These are the activations of a small neural network, seen along a few directions. Each row is one input.
Each table varies a few parts of the input and shows all the possible inputs, shuffled.
A made-up example of a description, with smaller parts first: one of 3 separate values, together with either a single point or one of 11 places around a ring or (one of 4 places along a line, together with one of 8 places around a ring).
Shared parts are said once, and a part with two or three values counts as separate values.

Rows:
r1: +0.76 +0.68 -1.10 +0.26 +2.06 -0.91 +0.60 -2.32 +0.47 +1.51 -4.60 -1.58 +0.37 -0.71 -1.68 +0.36
r2: +4.43 -2.05 +1.89 +0.01 -2.63 +3.59 -2.50 +6.91 -2.84 +0.06 +8.34 -2.91 -1.05 -0.24 +2.96 -0.73
r3: -3.84 +2.72 -0.51 -1.74 +3.10 -1.22 +1.18 -2.32 +3.48 -3.56 -3.08 +2.43 -0.72 -3.07 -0.58 +1.12
r4: +2.02 -2.83 +3.75 -0.28 -3.42 -0.92 -2.55 +4.51 -1.91 -3.47 +8.42 -3.44 -0.60 +1.23 +3.08 +1.47
r5: -1.61 +2.87 -1.93 -1.86 +3.99 +3.20 +0.16 -1.01 +1.90 -0.05 -2.87 +3.27 -2.37 -4.90 -0.11 -1.29
r6: -2.76 +1.76 -1.22 -1.41 +1.75 -1.89 +3.21 -3.33 +2.74 -1.43 -2.59 +1.88 +0.81 -2.64 -0.45 +2.36
r7: +2.50 -2.23 +4.04 -0.16 -3.58 -0.85 -1.11 +4.92 -2.21 -3.17 +8.62 -3.44 +0.07 +1.51 +2.19 +2.04
r8: -2.95 -0.27 +0.18 +1.24 -1.09 -1.07 -0.13 -2.80 +0.35 +2.25 -3.26 +1.46 +0.51 +4.17 +0.17 -2.17
r9: -0.42 -0.32 -1.68 +1.69 -0.28 -1.49 +0.64 -3.61 -0.51 +0.79 -2.88 +1.57 +2.09 +3.00 -1.13 -1.40
r10: -0.79 -1.03 -0.03 +0.51 +0.85 +1.72 +0.33 -0.94 +0.14 +5.67 -2.56 +2.19 +0.90 +1.15 -0.02 -4.61
r11: -0.03 +2.38 -2.81 -1.78 +2.87 +2.43 +2.34 -1.73 +1.91 +1.84 -2.54 +3.09 -0.62 -4.37 -0.50 -0.40
r12: +0.35 -0.17 -0.81 +1.51 +0.47 -0.60 +1.41 -2.92 +1.40 -0.95 -4.73 -0.06 +0.30 +0.21 -0.68 +0.68
r13: -3.53 +3.50 -1.62 -0.66 +1.39 +0.55 +0.58 -1.84 +2.67 -3.44 -3.92 +2.40 -1.23 -2.08 -0.65 +1.68
r14: +3.33 -1.09 +2.77 -0.19 -3.38 +0.50 -3.37 +6.04 -2.75 -1.24 +7.68 -4.57 -1.39 +1.35 +0.48 +1.44
r15: -0.75 -0.86 -0.01 +0.93 +1.03 -2.57 +2.08 -3.38 +1.84 -0.64 -3.71 -0.39 +1.74 -1.26 -0.64 +0.41
r16: +0.99 +0.52 -1.94 +0.95 +2.01 +1.57 +1.73 -1.62 +0.29 +2.77 -3.37 +0.76 +0.39 -3.28 -0.10 -2.09
r17: +3.35 -1.45 +3.14 +0.55 -4.43 +0.98 -2.48 +4.86 -2.19 -3.17 +7.77 -3.28 -1.37 +2.73 +2.00 +2.06
r18: +3.21 -1.68 +2.53 -0.08 -3.46 +0.18 -3.92 +6.16 -3.24 -1.05 +7.39 -4.19 -1.52 +1.23 +1.34 +1.97
r19: -1.81 +3.24 -2.16 -0.69 +0.64 -0.73 +2.75 -3.14 +2.45 -1.11 -3.46 +2.29 -0.88 -1.58 -0.33 +2.69
r20: -2.80 +2.99 -1.42 -1.49 +3.65 +0.80 -0.38 -0.65 +1.94 -1.67 -4.08 +1.64 -1.43 -2.88 -2.06 +2.01
r21: -2.89 -2.15 +1.36 +0.25 +0.21 -2.46 +0.58 -2.91 +0.94 +2.01 -2.60 +1.88 +1.82 +3.37 -0.29 -1.97
r22: +0.94 -1.03 -2.49 +0.75 +1.61 +1.29 +0.74 -2.13 -1.18 +3.65 -1.87 +1.78 +1.25 +0.28 -0.81 -4.63
r23: -1.28 -1.60 -0.72 +1.03 +0.97 -3.20 +1.80 -3.62 -0.36 +0.49 -1.99 +1.34 +2.39 +2.13 -0.70 -1.56
r24: +2.47 -1.61 +2.48 +1.02 -5.54 +0.44 -2.66 +5.78 -2.41 -3.31 +7.36 -3.43 -0.69 +2.17 +2.54 +1.87
r25: -1.69 -0.87 +0.11 +0.01 +0.61 -0.74 -0.60 -1.35 -0.51 +3.99 -3.60 +0.74 +1.30 +3.58 -1.77 -1.63
r26: -1.88 +2.54 -2.76 -1.39 +1.36 -0.58 +1.36 -1.96 +1.98 +0.73 -3.39 +0.72 -0.60 -2.36 -2.09 +2.29
r27: +0.36 -0.59 -1.70 +0.60 +1.68 -1.37 +0.14 -2.19 -1.26 +2.17 -3.19 +0.31 +1.70 +2.30 -2.57 -1.60
r28: +4.31 -1.35 +2.67 +0.41 -2.48 +3.37 -1.95 +6.61 -3.12 +0.33 +8.71 -2.43 -1.17 -1.06 +2.43 -0.40
The inputs of r26 and r6 match in every part but one. If r20 is changed in the same way as r26 into r6, which row does it become?
> r3
Describe the family of inputs behind these rows.
> one of 4 places along a line, together with either one of 2 separate values or one of 5 places along a line
Which other rows does r16 become when the place on the line of 5 takes its other values? List them by row number.
> r5, r10, r11, r22
Which other rows does r12 become when the place on the line of 5 takes its other values? List them by row number.
> r8, r9, r13, r19
A walk changes only the place on the line of 4. It starts at r2 and steps to r18. List the rest of the walk in order.
> r24, r4

Rows:
r29: -0.44 +1.91 -0.65 -0.42 +0.69 +1.64 +0.43 -0.02 +1.00 -0.64 -0.72 +1.29 -0.78 -1.31 +0.17 +0.77
r30: -0.41 +1.74 -1.13 -0.87 +1.98 +1.25 +0.28 +0.17 +1.34 -1.28 -1.30 +0.31 -0.87 -3.24 -0.63 +0.97
r31: -1.21 -0.14 +0.33 +0.03 +0.86 -0.36 +0.93 -0.90 +0.90 -0.80 -0.82 +0.90 +0.44 +0.23 +0.20 -0.32
r32: -0.96 +1.93 -0.89 -0.96 +1.70 -0.03 +0.67 -0.72 +1.77 -2.12 -1.88 +0.13 -0.88 -2.93 -0.59 +2.07
r33: +0.43 -0.90 -1.25 +1.20 -0.03 -0.63 +0.78 -2.12 -0.51 +2.79 -2.22 +0.36 +1.55 +1.57 -1.01 -1.95
r34: -1.37 -0.47 -0.28 +0.26 +0.30 -1.30 -0.35 -1.64 -0.10 +1.32 -2.36 +0.64 +0.39 +1.67 -0.95 -1.12
r35: -0.95 +1.96 -0.59 -0.85 +0.43 -0.18 +0.87 -1.15 +1.31 -1.47 -0.99 +1.11 -0.87 -1.22 +0.27 +1.75
r36: +2.85 -2.42 +3.29 +0.29 -3.85 +0.11 -2.42 +5.05 -2.58 -1.96 +7.33 -3.40 -0.73 +1.53 +2.04 +1.53
r37: -0.57 -0.11 -0.04 +0.22 +1.05 +0.84 +0.74 -0.22 +0.37 +0.47 -0.38 +0.96 +0.37 -0.41 +0.49 -1.34
r38: -0.73 -0.51 -0.74 +0.02 +0.72 -0.40 -0.39 -1.01 -0.50 +2.42 -1.65 +0.68 +0.62 +1.08 -1.09 -2.03
r39: +3.52 -2.34 +2.77 +0.33 -3.83 +1.30 -2.70 +5.67 -3.02 -0.80 +7.70 -3.11 -0.91 +1.13 +2.03 +0.61
r40: -0.14 -0.64 -0.83 +0.75 +0.00 -2.22 +1.14 -3.11 +0.04 +2.08 -2.70 +0.11 +1.68 +1.89 -0.94 -0.94
The inputs of r32 and r30 match in every part but one. If r36 is changed in the same way as r32 into r30, which row does it become?
> r39
Describe the family of inputs behind these rows.
> one of 2 separate values, together with either a single point or one of 5 places along a line
Which other rows does r30 become when the place on the line of 5 takes its other values? List them by row number.
> r29, r33, r37, r38

Rows:
r41: -2.94 +0.99 -2.49 -0.57 +3.69 -2.20 +2.27 -4.82 +3.46 -0.99 -6.75 +0.67 +0.00 -3.66 -3.24 +0.99
r42: +0.28 -1.16 +2.19 -0.45 -1.87 +2.35 -1.85 +4.03 -0.97 -2.82 +5.36 -0.27 -2.26 +0.34 +1.20 +0.32
r43: +4.13 -0.53 +0.97 +0.49 -1.82 +2.14 +0.67 +3.89 -1.43 -1.24 +5.00 -3.34 -0.83 -2.58 +1.46 +1.82
r44: +1.45 +0.04 +0.76 -0.45 -1.03 +3.13 -2.91 +4.57 -1.19 -0.77 +5.12 -1.10 -1.68 -0.94 +1.14 -0.66
r45: +2.28 -0.74 +1.27 -0.17 -2.84 +0.94 -2.69 +2.99 -0.87 -3.13 +3.84 -2.91 -0.97 -0.19 -0.40 +3.05
r46: -0.71 -1.33 +2.26 -1.18 -1.44 +0.79 -0.72 +2.40 -0.61 +0.68 +4.00 +0.64 -0.52 +1.25 +0.40 +0.20
r47: -1.08 -0.45 +1.98 -1.21 -2.32 -1.69 -0.99 +1.63 -0.63 -0.80 +3.34 -0.78 +0.46 +1.97 -0.06 +2.22
r48: -0.33 -2.82 +0.47 +1.76 -1.92 -3.36 +0.96 -2.33 -1.50 -0.14 +1.17 -0.53 +2.13 +3.82 +0.53 -1.61
r49: -1.58 -0.70 +1.73 +0.67 -1.32 -2.42 -2.24 -0.29 -0.88 -0.38 -1.03 -0.13 +0.20 +3.87 +0.00 -0.04
r50: +0.14 -0.48 +1.55 -0.56 -2.57 +0.13 -2.06 +3.34 -0.98 -4.74 +4.45 -1.81 -0.72 +1.22 +1.11 +2.54
r51: +3.48 -0.88 +1.53 +0.12 -2.54 +0.00 -0.58 +2.95 -0.86 -3.39 +4.73 -3.12 -0.54 -1.68 +2.03 +3.83
r52: +2.03 -0.98 +3.03 -0.34 -1.13 +1.73 -0.02 +3.82 -0.51 -3.14 +6.48 -0.42 -1.52 -0.70 +3.75 +1.07
r53: -0.94 -0.36 +0.57 +0.57 -0.23 +1.02 -1.72 +1.26 -1.39 +3.53 -1.02 -0.10 -0.41 +1.92 +0.33 -3.26
r54: +2.03 -0.10 +0.41 -0.83 -1.24 +0.63 -0.80 +2.85 -1.32 +2.35 +2.33 -1.94 +0.22 -0.34 -1.55 +0.92
r55: +0.87 -2.66 -0.64 +1.90 -0.29 -0.40 +0.20 -0.73 -1.99 +3.53 +1.10 +0.33 +2.35 +1.57 +0.75 -4.54
r56: +1.68 -0.58 +0.08 +0.89 -0.28 -0.01 -2.08 +0.76 -1.78 +2.72 -2.15 -1.27 +0.14 +1.48 -1.31 -1.21
r57: -3.61 +1.80 -2.96 -1.23 +6.35 +0.03 +1.74 -3.12 +3.29 +1.35 -6.35 +2.57 +0.68 -4.01 -1.42 -2.26
r58: +2.40 -0.43 +1.32 -0.04 -1.38 +2.47 -0.13 +4.44 -1.09 -0.80 +6.04 -1.49 -1.27 -2.50 +3.57 -0.12
r59: +1.61 -0.71 +2.22 -0.36 -2.38 -0.82 +0.11 +2.97 -0.76 -4.67 +5.94 -1.92 -0.92 -0.15 +3.32 +3.04
r60: -1.31 -0.70 +2.04 +0.18 +0.03 -0.14 -1.98 +0.72 -1.16 +0.98 -0.73 +1.14 -0.73 +3.29 +0.73 -2.06
r61: +0.17 -0.84 +0.28 +0.98 -1.06 -1.37 -2.13 -0.03 -0.89 +0.82 -2.21 -2.01 +0.15 +2.91 -0.89 +0.70
r62: -4.45 +1.22 -2.00 -1.02 +4.77 -2.90 +2.13 -4.48 +3.59 -2.51 -6.27 +2.14 +1.00 -1.80 -1.81 +0.95
r63: -2.80 +3.25 -1.92 -0.55 +2.16 +0.85 +2.54 -4.49 +2.08 +0.83 -5.83 +5.68 -0.49 -0.76 +0.37 -0.55
r64: -2.93 +4.09 -2.13 -0.22 +1.57 -0.90 +2.39 -5.90 +2.62 -0.72 -5.31 +3.84 +0.03 +0.38 -0.30 +1.36
r65: -1.43 +1.42 -3.06 -0.83 +5.43 -0.68 +2.15 -3.62 +2.96 +0.72 -7.42 +1.08 +1.22 -4.46 -3.19 -0.56
r66: +3.46 +0.11 +0.09 -0.17 -1.01 +2.56 -2.35 +4.51 -1.52 -1.55 +3.48 -2.88 -0.74 -0.85 -0.45 +1.44
r67: +0.05 +4.15 -4.02 +0.18 +2.21 +0.90 +2.60 -4.28 +1.44 +2.23 -6.79 +3.00 -0.25 -2.42 -1.65 -0.05
r68: -0.14 -0.36 +0.08 -1.28 -0.62 +1.33 -0.91 +3.25 -1.39 +2.96 +3.69 -0.55 -0.42 +0.00 +0.35 -0.73
r69: -1.08 +3.90 -3.06 -0.18 +1.08 -0.55 +2.45 -5.33 +2.72 +0.71 -6.52 +2.35 -0.72 -0.82 -1.43 +1.57
r70: -2.44 +3.70 -3.75 +0.00 +2.42 +2.24 +2.54 -4.49 +1.66 +3.09 -5.53 +4.29 -0.28 -2.25 +0.03 -1.58
r71: +0.02 -3.33 +1.45 +1.94 -1.06 -0.98 +0.85 -1.34 -1.11 +1.45 +1.46 +1.20 +1.72 +3.12 +0.74 -3.80
r72: +1.13 -0.07 +0.75 -0.85 -1.57 -0.85 -1.67 +1.74 -0.25 +0.15 +2.43 -2.43 +0.33 +1.04 -0.92 +2.85
r73: +2.36 -2.85 +0.27 +1.73 -1.95 -2.67 +0.29 -2.09 -0.89 +1.18 -0.03 -1.67 +2.14 +2.96 -0.52 -1.21
r74: +2.72 -2.64 -0.73 +2.33 -0.97 -0.59 +1.31 -1.42 -2.02 +3.19 +0.32 -1.81 +2.21 +1.61 -1.14 -2.95
r75: -4.54 +1.03 -0.56 -1.25 +5.10 -0.69 +2.61 -3.39 +4.19 -0.67 -6.32 +3.56 +0.27 -2.61 -1.54 -1.69
The inputs of r44 and r66 match in every part but one. If r53 is changed in the same way as r44 into r66, which row does it become?
> r56
Describe the family of inputs behind these rows.
> one of 5 places around a ring, together with either one of 2 separate values or one of 5 places along a line
A walk changes only the place on the ring of 5. It starts at r71 and steps to r48. List the rest of the walk in order.
> r73, r74, r55
Which other rows does r64 become when the choice among 2 separate values takes its other values? List them by row number.
> r62
